These are the activations of a small network on made-up records, seen along a few directions, one row for each record.
Records have a field called FIVEG. Each example row is followed by its value.
The largest differences between rows may come from other fields.
In the rows, zero is written as 500.
Random noise pushes rows far along 3 fixed directions. That doesn't count. These rows show it; they differ only by the noise:
456, 548, 594, 427, 466, 470, 530, 456, 592, 360, 545, 534, 585, 403, 625, 177, 486, 570, 609, 555, 637, 523, 456
478, 536, 503, 522, 542, 496, 491, 516, 558, 431, 512, 533, 545, 355, 581, 376, 403, 490, 537, 600, 577, 497, 519
536, 578, 537, 548, 508, 429, 524, 515, 516, 532, 396, 524, 540, 421, 500, 359, 523, 448, 519, 505, 566, 443, 564
519, 600, 621, 460, 473, 349, 554, 501, 564, 455, 438, 529, 595, 435, 559, 211, 591, 499, 576, 487, 612, 478, 471
509, 575, 501, 542, 629, 337, 480, 627, 579, 446, 496, 542, 581, 298, 595, 487, 411, 407, 498, 634, 542, 505, 453

428, 347, 451, 427, 410, 831, 409, 326, 459, 388, 606, 477, 482, 572, 574, 349, 450, 676, 549, 490, 590, 591, 642 => zuza
494, 458, 529, 455, 457, 522, 474, 435, 471, 485, 524, 491, 508, 638, 485, 483, 610, 567, 484, 422, 518, 548, 519 => dumoz
465, 434, 490, 453, 498, 554, 451, 497, 486, 454, 581, 480, 449, 580, 476, 596, 486, 579, 508, 516, 457, 567, 432 => dumoz
433, 366, 473, 458, 376, 845, 498, 335, 423, 466, 559, 481, 381, 662, 434, 442, 464, 698, 577, 452, 543, 511, 611 => zuza
517, 494, 519, 480, 481, 496, 515, 465, 461, 539, 458, 465, 472, 567, 433, 477, 547, 520, 497, 478, 483, 461, 521 => nepu
576, 553, 561, 507, 550, 329, 558, 606, 497, 573, 377, 499, 546, 517, 451, 564, 642, 425, 481, 445, 471, 449, 477 => tasom
510, 510, 448, 569, 653, 376, 460, 646, 519, 530, 528, 482, 523, 442, 498, 808, 434, 368, 397, 583, 419, 506, 445 => gizut
415, 457, 509, 450, 513, 615, 455, 437, 578, 325, 613, 554, 532, 402, 647, 350, 381, 549, 599, 608, 578, 558, 473 => sibik
461, 542, 617, 428, 398, 418, 564, 466, 583, 430, 555, 516, 589, 449, 588, 222, 558, 537, 591, 487, 583, 521, 424 => bupig
454, 464, 465, 508, 478, 623, 462, 429, 527, 467, 497, 531, 507, 436, 571, 374, 420, 510, 571, 524, 551, 505, 555 => mefop
451, 392, 469, 474, 529, 590, 404, 411, 512, 366, 574, 472, 578, 463, 666, 361, 458, 574, 536, 554, 585, 564, 622 => tizu
484, 474, 486, 451, 536, 443, 455, 567, 513, 438, 599, 495, 542, 527, 519, 670, 470, 526, 464, 536, 435, 590, 378 => rokir
471, 368, 486, 462, 318, 761, 470, 304, 389, 501, 491, 450, 433, 737, 444, 342, 622, 666, 511, 338, 545, 510, 672 => pigul
514, 650, 553, 517, 523, 369, 614, 607, 587, 539, 458, 557, 487, 417, 468, 467, 492, 380, 571, 568, 481, 435, 363 => vire
578, 520, 529, 524, 482, 459, 561, 523, 453, 600, 372, 476, 475, 545, 399, 526, 604, 478, 478, 415, 470, 429, 542 => tasom
488, 449, 524, 459, 439, 560, 515, 425, 519, 460, 536, 485, 536, 563, 537, 395, 556, 576, 514, 442, 537, 543, 508 => kiso
608, 517, 571, 458, 501, 231, 494, 568, 446, 562, 405, 469, 548, 654, 457, 512, 783, 468, 422, 339, 485, 508, 449 => pigul
504, 570, 532, 477, 493, 406, 571, 566, 522, 551, 444, 542, 476, 534, 458, 553, 533, 439, 503, 468, 472, 467, 386 => mefop
520, 559, 522, 538, 470, 452, 551, 541, 482, 568, 416, 512, 487, 544, 439, 550, 557, 453, 478, 436, 485, 445, 537 => nosul
572, 671, 698, 431, 343, 277, 681, 506, 516, 578, 318, 496, 510, 584, 394, 257, 780, 513, 592, 340, 550, 412, 374 => nosul
461, 448, 507, 427, 479, 547, 486, 504, 519, 395, 623, 499, 494, 540, 516, 543, 436, 599, 500, 507, 484, 582, 407 => molu
524, 571, 484, 593, 495, 495, 562, 503, 476, 612, 413, 517, 483, 483, 439, 489, 510, 440, 486, 462, 501, 435, 584 => vedip
503, 561, 509, 487, 430, 470, 560, 519, 497, 537, 471, 523, 454, 488, 434, 528, 498, 450, 503, 479, 459, 459, 426 => pom
520, 544, 522, 528, 461, 538, 514, 427, 505, 532, 473, 532, 526, 434, 518, 319, 500, 475, 569, 488, 544, 449, 565 => vire
429, 459, 480, 486, 609, 446, 391, 522, 575, 334, 641, 534, 636, 339, 705, 455, 408, 478, 529, 645, 568, 590, 512 => bifa
508, 542, 556, 488, 481, 382, 523, 528, 496, 526, 475, 492, 526, 565, 495, 534, 593, 465, 480, 458, 491, 482, 469 => bifa
464, 529, 486, 530, 386, 689, 578, 396, 492, 574, 484, 525, 395, 499, 425, 406, 442, 532, 544, 467, 524, 450, 498 => ludu
477, 431, 547, 448, 288, 772, 545, 309, 422, 525, 475, 485, 428, 749, 376, 354, 589, 670, 548, 322, 537, 483, 632 => molu
422, 513, 425, 552, 524, 689, 496, 476, 552, 441, 582, 545, 442, 313, 545, 467, 262, 491, 570, 645, 519, 510, 454 => ludu
488, 422, 443, 519, 538, 537, 404, 478, 500, 440, 521, 460, 541, 429, 601, 480, 472, 508, 493, 544, 533, 544, 590 => tizu
581, 604, 437, 667, 565, 420, 553, 627, 492, 661, 362, 515, 459, 382, 380, 661, 442, 311, 445, 561, 413, 383, 574 => bupig
557, 556, 571, 489, 508, 322, 541, 507, 488, 575, 428, 483, 571, 529, 466, 441, 635, 443, 459, 418, 510, 476, 503 => gizut
417, 560, 518, 418, 567, 398, 527, 606, 634, 327, 646, 558, 521, 334, 614, 509, 356, 471, 584, 688, 476, 567, 230 => pom
473, 537, 601, 368, 581, 272, 509, 593, 603, 366, 591, 505, 627, 445, 612, 464, 578, 496, 549, 576, 520, 560, 303 => nepu
510, 432, 410, 562, 499, 647, 453, 481, 418, 571, 498, 489, 443, 611, 397, 736, 443, 511, 424, 481, 426, 506, 599 => rokir
518, 518, 509, 526, 543, 399, 477, 552, 478, 543, 467, 479, 492, 544, 495, 632, 538, 475, 433, 473, 449, 482, 501 => maki
585, 607, 537, 613, 460, 453, 570, 475, 461, 667, 280, 505, 508, 510, 388, 349, 623, 401, 529, 383, 545, 375, 672 => vedip
500, 464, 490, 514, 527, 477, 495, 508, 514, 482, 504, 496, 570, 511, 550, 497, 527, 486, 478, 484, 511, 532, 542 => kiso
545, 527, 539, 510, 419, 486, 548, 445, 436, 614, 385, 495, 413, 660, 374, 521, 619, 488, 468, 361, 468, 423, 526 => sibik
448, 441, 367, 613, 549, 687, 424, 494, 469, 520, 538, 504, 424, 428, 509, 696, 331, 494, 428, 584, 450, 505, 621 => maki

Here are new rows. What is FIVEG for each?
483, 474, 491, 488, 508, 503, 505, 558, 504, 465, 538, 479, 489, 484, 499, 606, 455, 510, 458, 508, 459, 522, 418 => tasom
378, 469, 503, 401, 570, 465, 461, 552, 612, 263, 747, 527, 571, 371, 703, 513, 308, 554, 534, 697, 525, 617, 333 => bifa
442, 429, 385, 560, 560, 685, 417, 454, 518, 456, 540, 540, 489, 375, 597, 494, 281, 487, 529, 616, 538, 508, 603 => mefop
556, 470, 461, 542, 631, 337, 401, 564, 489, 505, 440, 469, 601, 428, 596, 538, 532, 424, 439, 523, 506, 516, 608 => tizu
489, 562, 539, 480, 482, 394, 553, 567, 564, 462, 552, 503, 534, 424, 540, 491, 463, 466, 520, 555, 497, 512, 377 => bupig
480, 403, 476, 452, 379, 724, 463, 330, 456, 480, 559, 480, 471, 646, 474, 410, 507, 652, 501, 432, 533, 547, 593 => rokir
448, 568, 550, 487, 484, 486, 580, 522, 597, 421, 560, 534, 520, 419, 551, 368, 439, 489, 600, 608, 542, 495, 419 => bupig
553, 561, 502, 578, 503, 392, 522, 566, 450, 635, 374, 503, 492, 549, 402, 643, 580, 379, 429, 446, 448, 424, 572 => bifa
554, 607, 562, 557, 537, 372, 533, 547, 545, 557, 413, 552, 571, 383, 515, 359, 526, 371, 558, 514, 535, 416, 513 => vire
514, 412, 503, 436, 458, 531, 450, 439, 447, 462, 533, 472, 503, 640, 520, 437, 595, 602, 457, 428, 530, 537, 535 => pigul
435, 430, 435, 497, 375, 848, 533, 333, 460, 480, 537, 503, 315, 554, 422, 467, 354, 628, 567, 516, 500, 456, 562 => sibik
565, 507, 469, 527, 520, 417, 475, 567, 440, 586, 460, 482, 499, 581, 403, 720, 542, 465, 404, 456, 410, 505, 481 => rokir
441, 447, 388, 574, 574, 661, 421, 490, 532, 458, 531, 549, 496, 369, 588, 529, 304, 453, 523, 625, 532, 501, 577 => mefop
421, 494, 509, 454, 501, 541, 513, 474, 591, 376, 628, 530, 557, 450, 628, 378, 438, 568, 565, 556, 567, 559, 446 => vedip
513, 457, 495, 458, 537, 447, 446, 502, 505, 461, 560, 500, 565, 555, 543, 547, 519, 531, 461, 496, 498, 584, 481 => rokir
540, 578, 473, 604, 522, 485, 564, 574, 472, 616, 365, 514, 440, 481, 397, 638, 497, 416, 484, 511, 467, 402, 551 => nosul
478, 575, 590, 451, 578, 284, 493, 558, 580, 375, 560, 540, 633, 364, 650, 345, 527, 456, 560, 587, 571, 556, 405 => bifa
554, 572, 621, 407, 478, 219, 542, 539, 549, 487, 457, 536, 578, 539, 539, 389, 691, 474, 503, 414, 516, 515, 337 => sibik
538, 631, 513, 539, 707, 164, 465, 732, 612, 488, 517, 570, 641, 241, 616, 603, 468, 291, 495, 642, 453, 513, 326 => vire
442, 426, 475, 423, 662, 473, 391, 583, 565, 289, 696, 518, 581, 359, 706, 558, 348, 540, 515, 680, 546, 668, 403 => zuza
